Each row below holds a small network's activations on one input, seen along a few directions.
Each table varies a few parts of the input and shows all the possible inputs, shuffled.
Descriptions start from the smaller parts, as in this example, which fits no table here: line(4) and (point or line(9) or (values(2) and ring(8))).
Shared parts are said once, and a part with two or three values counts as separate values.

Other details of the inputs vary at random and push rows far along two fixed directions, the same in every table; ignore that.

Rows:
x1: -12 -59 18 -1 -11 24 22 12 4 -24 7 18 -51 28 -3
x2: 22 -2 19 13 40 -39 12 11 41 -1 -3 -13 34 -17 -8
x3: -2 -60 13 -11 -17 17 17 0 -13 -25 -13 21 -48 26 15
x4: 24 9 0 24 15 -35 -17 7 57 10 2 -16 29 -24 -7
x5: -20 -45 8 14 -29 14 -5 -7 -10 -16 -17 27 -52 26 22
x6: -44 76 -37 -61 -38 31 12 -53 -63 31 17 -43 70 -28 -47
x7: -51 86 -20 -13 -6 21 28 -32 -38 25 32 -36 55 -21 -33
x8: 12 -39 -7 -10 -26 17 -26 -6 -13 -15 -15 19 -66 25 23
x9: 43 -30 25 -11 44 -62 -28 2 19 -8 -43 6 23 -10 8
x10: 62 15 25 14 23 -15 -28 77 11 44 -19 3 57 -14 14
x11: 4 20 6 -8 23 -43 -36 -20 -11 11 -33 -4 39 -16 -2
x12: 37 14 5 15 53 -40 11 17 34 -8 1 -3 30 -18 8
x13: -18 12 12 12 13 -31 -15 -7 22 14 -6 -8 47 -19 -27
x14: -5 -8 -10 40 -1 21 12 15 5 -23 17 26 -66 25 39
x15: -10 -49 -1 10 -36 28 -6 7 20 -13 12 15 -57 21 -1
x16: -41 60 -55 -26 -47 93 45 -21 -64 -4 62 -12 -44 16 0
Description of these inputs: point or (values(3) and line(5)).

Rows:
x17: 10 20 11 -12 17 -24 -11 3 -1 21 -11 -17 53 -19 -17
x18: 6 26 3 -16 5 -16 -9 -8 -11 21 -12 -20 46 -17 -11
x19: -1 -20 5 4 -20 17 -9 3 -6 -1 -6 7 -36 16 13
x20: -20 -4 3 -5 -14 25 22 -5 -13 -3 14 -6 -18 11 -6
x21: -22 0 -1 -2 -19 27 8 -3 -15 3 12 -3 -19 12 -8
x22: -6 20 -4 -9 10 -16 7 -11 10 6 6 -14 46 -22 -22
x23: -34 24 -23 -39 -30 59 34 -28 -65 -7 24 -10 -29 17 -8
x24: -43 23 -16 -32 -31 62 31 -13 -74 0 23 2 -20 19 -6
x25: -1 23 -2 -14 13 -10 -12 -6 -6 10 2 -9 28 -13 -19
x26: 1 23 2 -7 29 -30 0 -11 16 4 3 -18 44 -23 -22
x27: -9 -19 5 8 -9 15 -4 9 -10 -9 -2 20 -32 17 11
x28: 46 -35 7 50 13 -14 -9 51 61 -11 2 24 -32 7 35
x29: 0 21 -1 -8 12 -17 5 -12 -10 6 -11 -9 36 -13 -4
x30: 11 -37 4 11 -7 4 -18 6 11 -16 -8 19 -55 20 21
x31: -19 1 -17 -4 -27 24 5 -14 -12 -3 10 1 -18 6 -2
x32: 38 -61 14 24 7 -29 -16 19 45 -19 -27 24 -30 8 28
x33: -15 0 2 -10 -19 29 2 1 -24 5 7 0 -17 12 -5
x34: 20 -34 7 5 3 -8 -15 8 10 -13 -13 15 -37 14 20
x35: 7 24 -9 -19 2 -16 -10 -10 -7 15 -9 -13 49 -21 -11
x36: 12 -39 7 24 1 -17 -17 15 39 -11 -8 18 -19 5 7
x37: 6 -33 13 31 11 -20 -14 15 31 -11 -11 21 -21 8 12
x38: 14 6 5 5 27 -43 -10 -11 32 -2 -8 -13 28 -20 -7
x39: 27 -50 18 36 9 -30 -31 19 39 -14 -29 29 -35 11 32
x40: 12 -49 12 39 1 -18 -18 12 36 -19 -18 27 -48 17 29
x41: -15 -2 -9 -12 -22 29 2 -1 -21 -1 10 7 -14 8 -5
x42: -11 -20 1 13 -9 8 13 -6 2 -17 1 11 -35 14 16
x43: 5 24 1 -19 24 -18 3 -8 -5 7 -1 -15 41 -17 -21
x44: 4 10 2 4 21 -27 -15 -4 20 4 -1 -7 24 -13 -16
x45: 12 23 3 -17 26 -28 -13 -2 0 12 -6 -13 48 -20 -18
x46: -18 -3 -13 -7 -22 22 18 -16 -10 -9 12 -1 -17 4 0
x47: 6 24 4 -14 9 -17 1 -11 -6 16 -11 -22 45 -18 -13
x48: 5 10 5 9 6 -26 -16 -7 20 14 -11 -14 26 -14 -8
x49: -39 23 -29 -32 -49 64 19 -23 -60 2 23 -3 -24 13 -7
x50: -43 4 -11 -11 -25 51 37 -14 -41 -14 26 5 -36 21 -1
x51: -17 27 -16 3 -29 71 38 17 -36 4 42 -5 -41 22 11
x52: 5 22 7 -7 27 -29 2 -3 0 10 -11 -9 55 -20 -14
x53: 5 -43 13 20 -11 4 4 5 21 -16 -5 10 -50 19 21
x54: 14 55 -7 18 29 -16 6 19 14 20 14 -15 55 -25 -1
x55: 24 -42 24 15 11 -16 -5 21 25 -7 -18 12 -19 10 13
x56: -5 33 -10 -8 12 -21 -11 -21 4 11 1 -19 35 -19 -19
x57: 17 -43 8 6 -5 -2 -10 20 13 -11 -10 22 -26 12 15
x58: 0 24 -2 -10 8 -15 -6 -9 -15 11 -11 -7 37 -13 -3
x59: 0 29 -17 6 -2 36 22 17 -11 0 35 -3 -23 8 9
x60: 11 15 1 -13 17 -25 -1 -2 8 10 -8 -11 55 -23 -18
The inputs of x29 and x47 match in every part but one. If x24 is changed in the same way as x29 into x47, which row does it become?
Answer: x17
The inputs of x45 and x57 match in every part but one. If x25 is changed in the same way as x45 into x57, which row does it become?
Answer: x41
Describe the family of inputs behind these rows.
Answer: values(4) and (point or (values(2) and ring(5)))
Which other rows does x50 become when the values(4) part takes its other values? List them by row number.
Answer: x20, x22, x26
Which other rows does x60 become when the values(2) part takes its other values? List them by row number.
Answer: x32
Which other rows does x48 become when the values(2) part takes its other values? List them by row number.
Answer: x21
